[113 129 115 105 136 111] -> 105
[125 157 117 132] -> 157
[152 152 139 153 108] -> 139
[114 106 127 132 150 141 130] -> 150
[134 146 104 112] -> 146
[140 150 111 153] -> 150
[155 111 103 137] -> 111
---
[ 98 144 134 142 123 105 120] Answer: 120, 98

[114 143 143 125 103] Answer: 103, 114

[101 148 152 111  98] Answer: 98, 101

[[131 129 120 141]
 [132 158 143 110]] Answer: 141, 132

[[137 136 134 134 134 135 136]
 [107 107 106 106 110 117 124]] Answer: 136, 107

[[130 135 133 133 117 112]
 [126 125 125 125 149 125]
 [135 141 128 117 133 126]] Answer: 112, 135

[136 150 157 109] Answer: 109, 136

[125 103 144 128 141 147 156] Answer: 156, 125

[[104 138 128 106]
 [147 120 150 117]] Answer: 106, 147

[117 157 142 121 117] Answer: 117, 117
---
[[121 111 107 151 120]
 [125 127 130 129 125]
 [130 127 115 144 129]] yields 130, 151

[115 155 132 130 138] yields 132, 155

[137 146 135 133 142 111 106] yields 133, 146

[[134 128 118 145 135]
 [121 124 154 111 111]
 [130 131 136 131 121]] yields 154, 154

[[133 153 129 128 121]
 [128 117 121 134 137]
 [122 112 141 145 147]] yields 121, 153

[[144 123 114 112 129]
 [118 137 129 132 124]
 [128 133 156 122 151]] yields 129, 156

[[134 141 121 138 133]
 [106 106 118 135 106]
 [136 124 102 157 136]] yields 118, 157

[100 140 144  99 103 136 149] yields 99, 149

[131 122 133 127 131 100 130] yields 127, 133
---
[[107 110 150 107]
 [125 138 123 125]] ==> 138

[[128 121 128 122 128 135 151]
 [131 114 120 114 131 127 142]] ==> 131

[[137 117 144 143]
 [153 114 147 145]] ==> 114

[[114 143 140 120 106 123]
 [128 122 121 117 129 143]] ==> 117

[[155 125 141 122 126]
 [129 135 127 133 114]] ==> 127

[[149 135 136 135 126 130 112]
 [137 147 134 153 124 126 117]] ==> 124
---
[[127 110 140 136 133]
 [133 151 146 103 117]
 [120 103 122 152 129]]
127

[[104 129 135 134 117 133]
 [128 115 103 126 127 120]
 [151 141 123 132 137 152]]
104

[[128 129 100 111 131 126 125]
 [128 125 115 135 102 126 124]
 [128 129 115 111 131 145 140]]
128

[[120 135 129 110 120 124 137]
 [113 142 122 130 135 156 148]
 [110 139 118 121 114 114 144]]
120

[[131 126 115 136]
 [120 119 150 122]
 [142 131 126 129]]
131

[[117 110 107 146 112 115]
 [149 119 119 141 133 123]
 [112 137 127 143 111 131]]
117

[[143 122 124 128 141 131 115]
 [106 153 130 124 134 136 119]
 [134 113 111 134 133 121 132]]
143

[[113 116 143 130 127]
 [111 128 152 121 136]
 [144 134 105 121 122]]
113
---
Q:
[[154 157 124 124 114 118]
 [133 126 129 125 124 139]
 [121 108 149 114 142 111]]
A: 133

Q:
[[146 117 110 121]
 [123 149 137 130]
 [113 138 106 117]]
A: 123

Q:
[[114 131 141 127 139 132]
 [120 124 133 121 146 149]
 [120 142 134 117 101 139]]
A: 120

Q:
[[132 129 114 130 120]
 [130 137 144 130 151]
 [129 107 106 128 119]]
A: 130

Q:
[[157 126 121 126]
 [153 131 116 123]
 [134 154 120 140]]
A: 153

Q:
[[129 137 137 122 126 125 136]
 [129 129 143 147 142 149 138]
 [126 129 134 115 123 134 130]]
A: 129

Q:
[[107 114 134 137 149]
 [128 116 120 142 125]
 [130 122 130 139 139]]
A: 128

Q:
[[115 133 135 125 125 132 102]
 [113 127 122 133 143 134 118]
 [102 123 132 124 132 129 103]]
A: 113
---
Input:
[[152 114 140 123 131 146]
 [135 147 103 134 150 114]
 [141 137 148 116 113 139]]
Output: 139

Input:
[[105 127 130 122 120 128 129]
 [140 116 101 134 124 118 149]
 [118 125 137 108 143 125 101]]
Output: 101

Input:
[[101 143 128 108 136]
 [122 113 137 141 129]
 [150 116 110 139 125]]
Output: 125

Input:
[[137 133 142 136 119 135]
 [156 118 139 137 153 118]
 [141 128 130 138 111 146]]
Output: 146

Input:
[[129 122 124 123 150]
 [134 122 128 150 121]
 [126 117 135 139 127]]
Output: 127

Input:
[[121 143 126 138]
 [134 109 131 117]
 [107 127 128 135]]
Output: 135

Input:
[[123 117 151 128 153]
 [107 127 138 118 141]
 [119 123 120 145 126]]
Output: 126
---
[134 144 127 105] 134

[[123 124 124 116 101 128]
 [123 113 117 123 142 110]
 [125 122 131  99 128 134]] 134

[135 134 153 133 129] 135

[[122 127 128 138 138]
 [133 149 106 137 123]
 [120 117 141 145 147]] 147

[[114 125 127 140]
 [131 134 105 141]
 [122 133 121 132]] 140

[120 145 135 102 137 122 103] 137

[156 116 127 132] 132
---
[124 108 127 153] -> 124, 153

[[138 115 118 118 121 149]
 [127 133 135 131 136 135]
 [138 115 118 121 115 138]] -> 138, 138

[[131 129 130 125 130 122 130]
 [128 129 127 134 123 107 127]
 [125 128 125 124 127 142 127]] -> 131, 127

[[119 112 107 137]
 [131 123 123 109]] -> 119, 109

[130 138 155 133] -> 130, 133

[[126 122 137 122]
 [134 116 106 130]
 [122 131 131 120]] -> 126, 120

[116 137 149 126] -> 116, 126
---
[102 113 122 132 123] 122
[151 124 122 137 141] 137
[102 154 114 112 157] 114
[108 137 120 103 133] 120
[122 121 125 155 130] 125
[132 123 107 100 133] 123
[102 156 143 154 115] 143
[110 153 101 116 137] 116
[153 119 149 130 136] 136
---
[[116 121 120 113 123 137 138 115]
 [123 142 137 111 144 128 121 123]
 [113 131 122 101 133 113 131 129]
 [112 132 122  98 135 112 131 129]
 [134 115 117 140 112 120 136 139]
 [136 114 117 140 113 120 138 141]
 [117 115 116 119 116 134 139 119]
 [138 136 137 140 135 126 118 136]
 [134 137 135 134 136 120 119 138]
 [117 115 116 120 116 133 139 120]
 [138 136 137 141 135 126 119 136]
 [137 136 136 138 135 123 119 138]] → 136

[[129 133 132 127 132 120 119 113 124 127 124 125 128 113]
 [122 124 114 129 130 122 139 150 121 127 119 132 126 128]
 [132 134 123 132 128 125 128 129 135 125 126 145 127 126]
 [116 129 116 137 127 123 131 117 127 131 134 135 129 128]
 [132 126 125 120 131 119 137 139 132 127 122 123 129 132]
 [121 125 143 112 130 132 127 125 139 126 130 134 128 123]
 [118 125 123 139 130 124 132 133 151 126 140 129 129 143]
 [122 125 120 114 129 136 128 130 128 126 130 125 130 128]
 [131 130 127 131 127 130 109 111 125 127 128 129 128 120]
 [130 130 138 122 131 131 134 121 124 127 129 123 126 125]] → 138

[[137 109 125 147 145 114 139]
 [115 121 138 132 135 141 145]
 [137 117 126 146 137 129 149]
 [120 131 129 138 143 140 112]
 [125 119 109 107 109 125 128]
 [122 108 119 118 134 114 115]] → 119

[[127 129 140 145 110 101 142 152 126 100 151 130 121 125 128]
 [134 134 123 141 142 121 127 138 125 133 142 124 131 118 128]
 [126 124 126 129 136 119 128 135 129 136 132 132 133 128 120]
 [124 134 116 129 145 142 126 126 121 146 121 127 130 126 132]
 [132 129 142 142 114 110 135 152 132 110 153 124 121 123 127]
 [128 125 121 125 140 131 131 126 125 138 128 135 134 131 122]
 [134 130 140 134 115 123 138 133 135 117 147 126 124 119 118]] → 140

[[133 137 140 145 149 118]
 [117 119 120 135 139 134]
 [120 124 126 140 144 133]
 [146 147 148 130 128 119]
 [119 123 125 138 143 133]
 [122 118 115 111 108 138]] → 115

[[131 128 127 128 129 128 130 129 128 127 128 126 128 128 129 128]
 [144 110 130 130 128 129 144 133 113 129 124 113 130 120 141 127]
 [125 132 130 129 128 128 125 128 130 128 127 131 127 129 127 128]
 [126 130 128 127 127 127 124 128 129 127 126 131 126 132 126 129]
 [113 132 124 124 128 123 116 125 142 128 127 141 131 137 121 130]
 [116 134 127 125 130 123 122 124 141 122 126 130 125 134 117 127]
 [117 139 129 129 127 125 113 126 139 125 128 140 130 132 116 128]
 [132 128 126 127 129 127 130 127 129 132 129 125 129 124 130 127]
 [122 132 127 128 130 129 122 126 132 129 127 133 129 132 125 130]
 [110 136 122 130 124 119 117 120 148 132 123 135 122 131 120 130]
 [104 145 119 139 131 131 120 131 147 132 150 153 138 129 129 126]
 [121 136 128 128 130 125 121 126 136 129 130 133 126 130 124 127]] → 128

[[126 129 127 126 126 130 125 130 127 130 131 131]
 [117 134 126 112 118 139 108 141 124 143 149 150]
 [127 128 128 127 127 129 127 128 127 129 129 129]
 [114 133 122 121 113 138 116 135 119 137 143 143]
 [126 130 128 122 127 131 121 133 129 133 135 135]
 [120 133 127 114 121 137 111 139 126 141 146 146]
 [114 136 126 105 115 143 100 146 124 149 158 158]
 [119 133 126 116 119 137 113 138 124 140 145 144]
 [133 126 130 132 133 124 133 125 131 124 122 122]
 [118 133 125 116 118 137 112 138 124 140 145 145]
 [126 130 128 122 127 131 121 133 129 133 135 135]] → 128
